A small network was shown many inputs. Here are its activations along a few directions, one row for each input.
Each table varies a few parts of the input and shows all the possible inputs, shuffled.
A made-up example of a description, with smaller parts first: one of 4 places along a line, together with either a single point or one of 9 places along a line or (one of 3 separate values, together with one of 5 places around a ring).
Shared parts are said once, and a part with two or three values counts as separate values.
In the rows, zero is written as 128.

Other details of the inputs vary at random and push rows far along three fixed directions, the same in every table; ignore that.

Table:
x1: [167 125 123 139 131  95  81  91  78 148 150 200 137 100]
x2: [ 96 147 102 107  99 186 171 120  87 107 118 113  74 124]
x3: [145 118 149 158 141 129  78  98 113 111 130 187 130  84]
x4: [106 138 120 164 134 166 140 122 120 121 108 142 119 116]
x5: [176 104 148 110 136 117  76 100 128  90 132 175 135  91]
x6: [136 118 150 143 140 129  83 106 115 130 133 176 120  86]
x7: [142 145 137 104  93 100 158 178 138 144 174  85 132 141]
x8: [118 177 126 130  76 167 184 147  64 136 136 111 109 121]
x9: [147 129 154 139 144 140  88  97 128 128 135 173 119  84]
x10: [126 111  98 117 117  89 139 156 140 152 138  71 148 183]
x11: [120 134 103 123  92 132 125 113  75 148 166 119  91 147]
x12: [164 126 121 132 126  96  81  97  79 150 158 186 129 106]
x13: [ 95 117 139 119 108 136 137 154 137 148 134  90 104 133]
x14: [133 143 147  58 115 117 106 132 160 118 177  65  70 122]
x15: [126 141 152  97 115  71 152 192 169 146 161  44 165 152]
x16: [173 126 130 110  99 128 116  80  96 143 166 132  92 137]
x17: [ 99  99 116 117 148 108 155 160 166 118  90 107 166 148]
x18: [110 131 154  68 122 119 128 145 190 146 173  48  85 133]
x19: [105 102 108 133 161 103 148 172 172 103  78 102 184 163]
x20: [125 140 118 154 168 150 127 113 133 115  84 174 151 109]
x21: [ 85 111 124 158 175  95 131 175 177 142  88 105 178 153]
x22: [ 94 159 112 128 106 196 166 116 107 121 124 110  72 123]
x23: [146 140 144 101 102  86 149 181 152 145 173  83 145 142]
x24: [156 137 142 132 147 144  91  91 131 100 131 173 121  87]
x25: [178 165 157 137 111 113 104 115 102 111 154 190 147  98]
x26: [197 129 151 148 136 133  91  68 116 149 161 174 120 115]
x27: [165 119 123 134 123 103  75  84  84 133 162 180 129 117]
x28: [111 154 123  94 116 158 142 119 115 123 134 119  76 108]
x29: [ 93 122 126 139 109 148 143 153 127 132 121  94 110 139]
x30: [ 80 134  99 108 122 157 183 146 121 121 100 104 108 138]
x31: [181  93 134 118 173  34  83 138 192 138 140 103 193 178]
x32: [ 80 112  99 208 189 113 147 167 155 116  47 146 212 154]
x33: [110 112  94 163 181 112 146 133 144  83  53 173 205 129]
x34: [ 77 129 114 149 112 165 164 148 108 143  99 114 112 135]
x35: [158 100 148 140 137 129  94 109 133 100 109 169 150 109]
x36: [107 104 139 104 128 123 141 165 174 140 113  73 135 158]
x37: [107 171 111 171 124 129 184 164 112 122  96 146 179 152]
x38: [100 136  93 127 112 112 151 144  92 171 140 110 120 159]
x39: [154 111 153 152 129 132  77 100 110 108 128 187 132  83]
x40: [163 101 155 121 134 128  87 107 133 117 121 169 135 100]
x41: [188 122 147 159 153 120  98  79 133 148 143 171 148 128]
x42: [110 126 138 130  91 162 127 131 105 129 143 112  82 117]
x43: [123 107 148  63 104 119 129 140 157 131 157  80  93 126]
x44: [100 128  95 140 147 146 161 136 122  96  80 136 145 134]
x45: [102 133 134 133 103 159 126 128 108 133 148 112  77 116]
x46: [172 123 177  43 142  66  46 125 196 108 199  81 100 106]
x47: [141 169 141 116  82 143 154 143  80 134 156 112 112 114]
x48: [ 97 133 137 127 107 159 130 128 108 148 143 117  77 112]
x49: [142 109 142  87 111 126 111 126 139 107 150 112 104 118]
x50: [ 80 138 121 145  93 177 156 125  92 133 137 112  72 117]
x51: [124 170 115 133  73 167 192 156  70 141 143 124 105 129]
x52: [ 92 115  90 161 145 158 175 136 108 109  50 167 164 132]
x53: [160 136 144 138 151 143  88  84 129  97 126 186 129  81]
x54: [ 86 145 104 123 130 148 169 133 131 105 109 108 114 127]
x55: [120 121 140 107  93 172 141 123 112 135 127 117  82 121]
x56: [127  99 149 105 123 112 120 159 178 122 131  73 133 154]
x57: [190 131 133 152 140 131  99  66 103 136 139 188 134 125]
x58: [166 121 119 136 124 103  73  86  82 131 162 181 130 117]
x59: [212 118 176  83 129  81  55  84 160 156 208 113 107 136]
x60: [132 146 108 164 126 119 176 173 111 127 107 148 184 139]
x61: [152 134 114 118  93 145 141  99  88 147 152 113  84 156]
x62: [151 111 153 145 124 132  78 107 111 111 135 173 125  90]
x63: [102 128 140  89 148 109 134 162 203 144 139  53 122 151]
x64: [103 110 131  68 144  85 138 166 193 126 137  59 133 148]
x65: [154 136 147 148 173  40 112 182 189 116 117 136 233 157]
x66: [ 95 145 132 126 118 164 148 133 132 150 132  96  88 126]
x67: [ 77 118 124 144 114 149 162 146 124 141 108 112 121 129]
x68: [ 87 132  85 172 205 110 164 158 161 103  30 155 216 148]
x69: [150 142 133 134 103 163 145  96 111 167 165 113  81 146]
x70: [130 176 144 123  74 144 162 131  92 128 162 132 105 119]
x71: [ 92 109 106 117 171  95 160 163 178 113  80 104 181 151]
x72: [130 128 149 132 137 130 104 122 154 126 145 117 118 115]
x73: [134 147 108 142 110 162 162 101  98 157 134 121 104 165]
x74: [149 133 139 110 161 109  90 108 143 105 121 167 138  91]
x75: [162 129 111 171 157 127 128  95 116 139 106 173 165 153]
x76: [137 122 143 162 163 131  99 104 138 123 107 183 153  94]
x77: [ 99 128 144 123 107 150 126 120 114 146 148 120  82 106]
x78: [155 129 152 153 146 140  82  90 127 109 132 183 129  83]
x79: [ 89 130  65 181 136 131 165 131  80 139  89 153 166 171]
x80: [117 123  67 176 112 141 170 116  71 131  95 155 153 152]
x81: [ 98 109 145 113 118 113 128 159 159 147 138  80 120 136]
x82: [188 116 117 139 118 110  82  81  82 126 142 189 139 108]
x83: [114 122 131 134 171 113 129 133 179 123 102 128 162 125]
x84: [ 92 164 104 113 105 184 167 119  95 110 121 111  70 120]
x85: [160 125 131 111 140 132  92  94 112  87 127 178 123  87]
x86: [112 131  74 238 184 149 187 124 121 145  38 182 216 178]
x87: [ 90 153 119 145 102 193 160 122 104 133 128 109  74 124]
x88: [ 96 133 110 107  91 189 175 125  86 126 110 120  78 125]
x89: [126 129 148  69 145  92 108 140 180 124 151  86 115 120]
x90: [ 92 146 104 100 102 185 175 121  88 123 113 119  74 120]
x91: [126 106 108 102 114  74 132 162 157 154 155  48 139 187]
x92: [143  98 146 127 146 108 103 148 169 110 108 118 161 143]
x93: [112 136 117 182 161 158 133 117 118 125  78 182 154 107]
x94: [130  86 166  79 138  77 106 165 213 139 144  61 143 149]
x95: [168  95 170  57 133  74  64 146 190 111 171  82 122 131]
x96: [ 96 116  84 161 158  72 149 166 130 160  99 124 192 176]
x97: [159  88 158 120 156  86  79 141 185 106 119 125 172 132]
x98: [126 144  96 133  86 172 174 101  67 148 131 115  80 165]
x99: [110 142 133 105 121 151 137 132 153 125 145  83  88 130]
x100: [185 155 155 132 113 116 102 118  86 117 149 174 151  84]
Each input here is: one of 4 places along a line, together with either one of 3 separate values or one of 6 places along a line or (one of 2 separate values, together with one of 8 places around a ring).
Changing only the place on the line of 4 turns x20 into x63. The same change can be made to x86. Which row results?
Answer: x69
Changing only the place on the line of 4 turns x45 into x50. The same change can be made to x30. Which row results?
Answer: x64
Changing only the place on the line of 4 turns x66 into x9. The same change can be made to x36. Which row results?
Answer: x40
Which other rows does x97 become when the place on the line of 4 takes its other values? List them by row number.
Answer: x35, x56, x92
Which other rows does x91 become when the place on the line of 6 takes its other values? List them by row number.
Answer: x11, x61, x69, x75, x96
Which other rows does x60 become when the choice among 3 separate values takes its other values? List them by row number.
Answer: x47, x65

Table:
x101: [123 109 129 106 144 107 116 139 165 114 123 102 138 135]
x102: [116 126 132 122 147  95 129 163 166 118 125 109 159 134]
x103: [147 131 122 152 145 122 116 117 122 123 119 156 152 128]
x104: [119 141 111 148 103 163 163 115  82 131 115 153 116 126]
x105: [122 125 124 132 133 108 147 148 150 135 125 103 153 153]
x106: [127 127 102 171 135 145 140 117  87 116  88 183 156 122]
x107: [137 149 131 115  74 177 139 103  69 135 158 136  63 112]
x108: [129 117 126 124 139 100 118 143 145 139 132 109 143 144]
x109: [170 139 160  86  90 134  94 107 113 137 193 111  71 112]
x110: [ 91 143 124 123 116 142 164 155 125 125 116 100 122 131]
x111: [126 122 126 131 147  93 132 145 163 137 130 101 160 154]
x112: [127 123 126 124 142 100 124 135 150 142 135 110 144 148]
x113: [105 142 110 127 106 151 158 129 107 145 136 103  97 146]
x114: [ 95 134 125 119 110 169 162 132 123 139 124 104  92 129]
x115: [177 111 174 104 142 108  54 104 152 123 163 147 114  89]
x116: [159 123 126 162 170 140  94  88 111 101  83 223 160  90]
x117: [ 98 143 120 125 113 143 170 155 131 125 118 101 124 133]
x118: [169 118 150 106 120 106  82 108 121 129 161 148 120 108]
x119: [123 125 131 106 127 136 125 123 138 119 132 116 105 125]
x120: [100 123 112 176 145 155 139 119 118 114  82 162 145 124]
x121: [127 115 126 126 142  94 121 141 149 141 130 113 152 144]
What do these inputs look like to the network?
Answer: either one of 3 separate values or one of 6 places along a line or (one of 2 separate values, together with one of 6 places around a ring)
Which other rows does x109 become when the choice among 2 separate values takes its other values? List them by row number.
Answer: x105
List by row number the other inputs of the same sort as x110.
Answer: x102, x117
